A small network was shown many inputs. Here are its activations along a few directions, one row for each input.
In each table, some parts of the input vary, and every possible input appears once, in random order.
Descriptions start from the smaller parts, as in this example, which fits no table here: one of 4 places along a line, together with either a single point or one of 9 places along a line or (one of 2 separate values, together with one of 8 places around a ring).
Shared parts are said once, and a part with two or three values counts as separate values.

Other details of the inputs shift rows strongly along two fixed directions, in all tables alike. That doesn't count.

Rows:
x1: -5 -11 1 6 15 0 3 -2 3 6 3
x2: 9 6 11 -14 -5 -7 -8 1 8 -10 1
x3: -6 2 -3 6 -3 3 -16 3 6 1 6
x4: 2 5 0 5 2 5 -13 -2 -4 0 8
x5: 5 5 1 7 8 3 -5 5 -1 -2 6
x6: 10 -1 15 -7 -5 -9 -2 2 5 4 6
x7: -2 -3 14 -9 1 -12 6 -6 4 3 6
x8: -1 -1 -6 3 10 -2 4 -2 -3 -9 6
x9: 2 38 -49 11 -16 -31 6 -12 -10 35 -83
x10: -1 -1 -8 3 -4 2 -16 5 6 -3 5
x11: -4 -2 -4 6 9 -1 7 -2 1 6 12
x12: 2 0 18 -6 -2 -11 1 -2 5 5 6
x13: -10 3 -1 3 8 2 -5 -10 -5 -2 8
x14: 0 -15 -5 4 12 -1 3 -1 3 0 2
x15: 14 -4 10 -10 -6 -10 -2 3 4 0 5
x16: -13 -30 11 -6 -44 71 44 24 -26 -6 -29
x17: -16 -6 36 -19 -62 70 40 20 -21 -14 -33
x18: 12 -3 -8 5 2 2 -1 6 1 3 11
x19: -2 3 9 -16 -1 -11 1 -7 8 -14 1
x20: 7 -7 -12 1 4 -1 3 5 -1 1 11
x21: 10 -8 5 -14 -4 -13 2 1 2 -3 5
x22: 9 2 -4 4 6 2 -5 6 -2 -6 6
x23: 5 2 6 -18 -3 -9 -4 0 6 -13 1
x24: 7 0 -2 8 3 2 -2 5 2 7 11
x25: -17 0 -4 4 3 0 -8 -4 6 -1 6
x26: -6 3 0 5 13 0 3 -3 -2 -4 7
x27: 6 2 -5 2 1 4 -13 -1 -5 -4 7
x28: 1 -7 -10 4 6 -2 7 -2 0 0 11
x29: 11 -12 -3 5 8 2 -5 7 4 4 2
x30: -2 -8 6 10 12 1 -2 2 4 8 3
x31: 3 -7 8 -11 -2 -14 7 -5 4 -3 6
x32: -12 -4 -10 2 0 -2 -7 -3 5 -6 5
x33: -1 0 0 10 6 1 2 1 2 8 12
x34: 4 46 -31 20 -6 -26 17 -13 -16 37 -79
x35: -5 -1 -7 1 5 0 -4 -9 -5 -8 7
x36: -6 6 3 6 5 3 -9 -6 -4 0 8
x37: -7 7 15 -14 2 -9 0 -8 8 -8 2
x38: 6 -9 3 9 9 3 -6 6 5 8 2
x39: 5 -2 -9 0 9 0 -1 4 -4 -8 6
x40: -4 10 19 -10 -1 -8 -4 -4 9 -6 2
x41: -14 3 0 7 0 1 -12 -1 6 1 6
x42: 2 -1 -10 -2 3 2 -9 -3 -7 -7 7
Description of these inputs: one of 6 places around a ring, together with either one of 2 separate values or one of 5 places along a line.
The inputs of x3 and x25 match in every part but the place on the ring of 6. If x17 is changed in the same way as x3 into x25, which row does it become?
Answer: x37
The inputs of x31 and x15 match in every part but the place on the ring of 6. If x35 is changed in the same way as x31 into x15, which row does it become?
Answer: x27
Which other rows does x19 become when the choice among 2 separate values takes its other values? List them by row number.
Answer: x31
List by row number the other rows that have the place on the ring of 6 in common with x36.
Answer: x12, x30, x33, x34, x40, x41
Which other rows does x34 become when the place on the ring of 6 takes its other values? List them by row number.
Answer: x5, x8, x22, x26, x39

Rows:
x43: 0 -28 28 -23 -30 40 24 17 -6 -20 8
x44: -9 5 -12 0 -37 41 34 9 -29 -1 -42
x45: 8 -17 19 -9 8 7 -24 10 14 -19 43
x46: 4 3 -17 1 -1 2 12 -1 -10 0 -14
x47: 7 1 -13 8 26 -13 -28 -3 4 -12 31
x48: 3 46 -20 3 -25 -22 10 -15 -15 25 -75
x49: -3 -8 24 -8 9 7 -19 1 10 -19 45
x50: 5 -27 8 6 23 12 -5 8 3 -13 49
x51: -7 -3 19 -17 -21 19 18 1 -5 -13 0
x52: 1 -6 14 -11 -25 25 1 12 -6 -15 -2
x53: -3 -2 -11 13 -2 2 5 1 -1 14 -12
x54: 3 -15 -4 8 24 -17 -14 -2 13 2 30
x55: -6 5 0 -1 3 -12 9 -8 -1 7 -18
x56: 7 -13 16 -17 1 0 -16 9 12 -25 37
x57: -10 13 -20 13 -29 22 20 3 -18 24 -55
x58: -20 -2 11 -10 -17 24 9 2 -5 -18 0
x59: -10 5 3 7 -2 3 9 -3 -1 8 -15
x60: 17 32 -42 27 23 -42 -9 -12 -3 36 -38
x61: -1 48 -35 21 -5 -36 10 -18 -9 46 -86
x62: -7 2 -13 7 -8 10 -3 0 -4 7 -14
x63: -5 -2 -7 13 -30 45 39 12 -27 13 -42
x64: -12 -9 15 2 17 7 -20 1 12 -14 41
x65: -8 13 -21 16 -27 16 23 3 -17 29 -58
x66: 16 -6 4 -14 15 -26 -18 -1 17 -12 26
x67: -11 -21 36 -11 -26 45 27 12 -10 -13 14
x68: 16 -2 5 -1 21 -21 -30 4 18 -3 31
x69: 0 -7 24 -2 14 0 -15 2 11 -9 45
x70: 9 -17 20 -3 9 6 -16 13 13 -10 40
x71: -11 -22 11 6 -18 63 16 20 -17 -14 16
x72: 17 19 -5 8 39 -60 -28 -17 21 15 17
x73: -15 -10 15 0 -11 23 19 3 -5 -2 -5
x74: 29 18 -16 9 35 -65 -29 -11 23 22 -1
x75: 5 -3 -14 0 0 3 16 -1 -10 2 -13
x76: -8 5 3 -1 19 -16 -28 -9 12 -15 26
x77: 13 24 -37 13 41 -68 -48 -21 20 12 7
x78: -18 -28 12 -12 -27 49 21 13 -9 -21 13
x79: 14 -3 4 -9 -6 -11 10 4 0 7 -17
x80: -13 11 -1 3 -6 7 -2 -5 -3 2 -17
x81: 19 -11 9 -3 21 -25 -16 3 17 -1 28
x82: -8 -15 1 -6 5 6 -15 3 8 -21 38
x83: -2 -6 -10 3 -2 -4 11 -1 -4 11 -15
x84: 14 13 -33 5 37 -66 -24 -21 18 16 0
x85: 7 -17 -1 2 21 -1 -1 3 0 -7 29
x86: -10 9 -3 -6 -5 -5 8 -9 -1 -2 -18
x87: 7 35 -42 19 -11 -9 12 -9 -21 32 -73
x88: 13 24 -6 7 32 -50 -32 -15 18 13 13
x89: -22 -24 26 -16 -22 45 25 8 -8 -23 10
x90: -2 18 3 -10 -13 -8 4 -6 -3 -3 -15
x91: -8 3 15 -10 -40 29 44 4 -22 9 -46
x92: -5 -27 38 -23 0 19 2 5 7 -30 54
What do these inputs look like to the network?
Answer: one of 5 places along a line, together with one of 10 places around a ring
The inputs of x75 and x43 match in every part but the place on the line of 5. If x60 is changed in the same way as x75 into x43, which row does it become?
Answer: x70
The inputs of x57 and x64 match in every part but the place on the line of 5. If x82 is changed in the same way as x57 into x64, which row does it become?
Answer: x58
A walk changes only the place on the ring of 10. It starts at x72 and steps to x67. List the rest of the walk in order.
Answer: x91, x92, x51, x90, x48, x49, x88, x69

Rows:
x93: -8 21 8 4 -15 3 -4 -5 -2 8 -8
x94: 37 5 -27 -3 58 -98 -61 -17 36 6 44
x95: 7 -43 37 -17 -6 35 -13 23 12 -25 68
x96: -9 0 -29 30 15 24 -4 1 -16 6 -12
x97: 10 -3 9 2 -12 -3 5 3 2 19 -13
x98: 20 4 -7 -8 -8 -4 13 5 -12 -4 -10
x99: 24 9 1 -2 -6 2 10 7 -7 6 -10
x100: 11 1 -7 -9 -3 -6 23 -4 -8 -6 -10
x101: -10 2 12 2 -5 -4 8 2 8 10 -18
x102: 8 6 1 -4 -13 3 -6 11 7 5 -18
x103: 4 9 -5 -8 -9 1 -6 1 -9 -12 -19
x104: -4 -2 -8 -10 -9 -5 8 -1 7 -7 -19
x105: 6 6 12 3 2 -5 23 -1 -7 11 -9
x106: -10 11 14 3 1 1 5 -6 -3 3 -17
x107: 4 0 -8 -10 -14 -3 -3 8 3 -5 -19
x108: 21 29 -29 0 59 -97 -73 -27 33 -5 52
x109: 4 -10 -9 -11 -12 -9 13 -4 0 1 -14
x110: 17 9 10 5 -3 0 15 3 -7 12 -9
x111: -4 6 -5 -9 -4 -1 5 -9 -5 -14 -19
x112: 3 2 3 -7 5 -6 27 -6 -9 4 -11
x113: 6 -6 -32 30 16 18 15 9 -20 15 -3
x114: -12 -64 8 14 16 55 -10 24 2 -20 84
x115: -10 -47 47 -11 2 27 0 13 13 -20 68
x116: -22 -43 38 -20 8 29 -1 12 18 -35 61
x117: -5 -10 2 -9 -5 -9 17 -6 0 11 -14
x118: 1 5 10 3 -9 1 -1 6 8 11 -18
x119: -10 -10 -32 29 8 19 -1 10 -3 14 -12
x120: 8 15 4 -2 -7 7 -9 3 -4 -2 -18
x121: -22 14 0 -7 -8 -3 8 -15 -3 1 -9
x122: -14 14 -10 -9 -15 -3 4 -13 -4 -10 -9
x123: -19 18 9 3 -11 -1 4 -10 -2 8 -8
x124: 2 14 13 4 -3 5 -4 -1 -3 4 -18
x125: -13 7 5 -7 4 0 9 -11 -5 -4 -19
x126: -2 22 -1 -2 -18 5 -9 0 -3 3 -9
x127: -19 7 -34 31 2 22 -5 -3 -15 10 -2
The inputs of x110 and x97 match in every part but one. If x99 is changed in the same way as x110 into x97, which row does it become?
Answer: x95
What do these inputs look like to the network?
Answer: one of 5 places along a line, together with either a single point or one of 6 places around a ring
Which other rows does x114 become when the place on the line of 5 takes its other values? List them by row number.
Answer: x96, x113, x119, x127
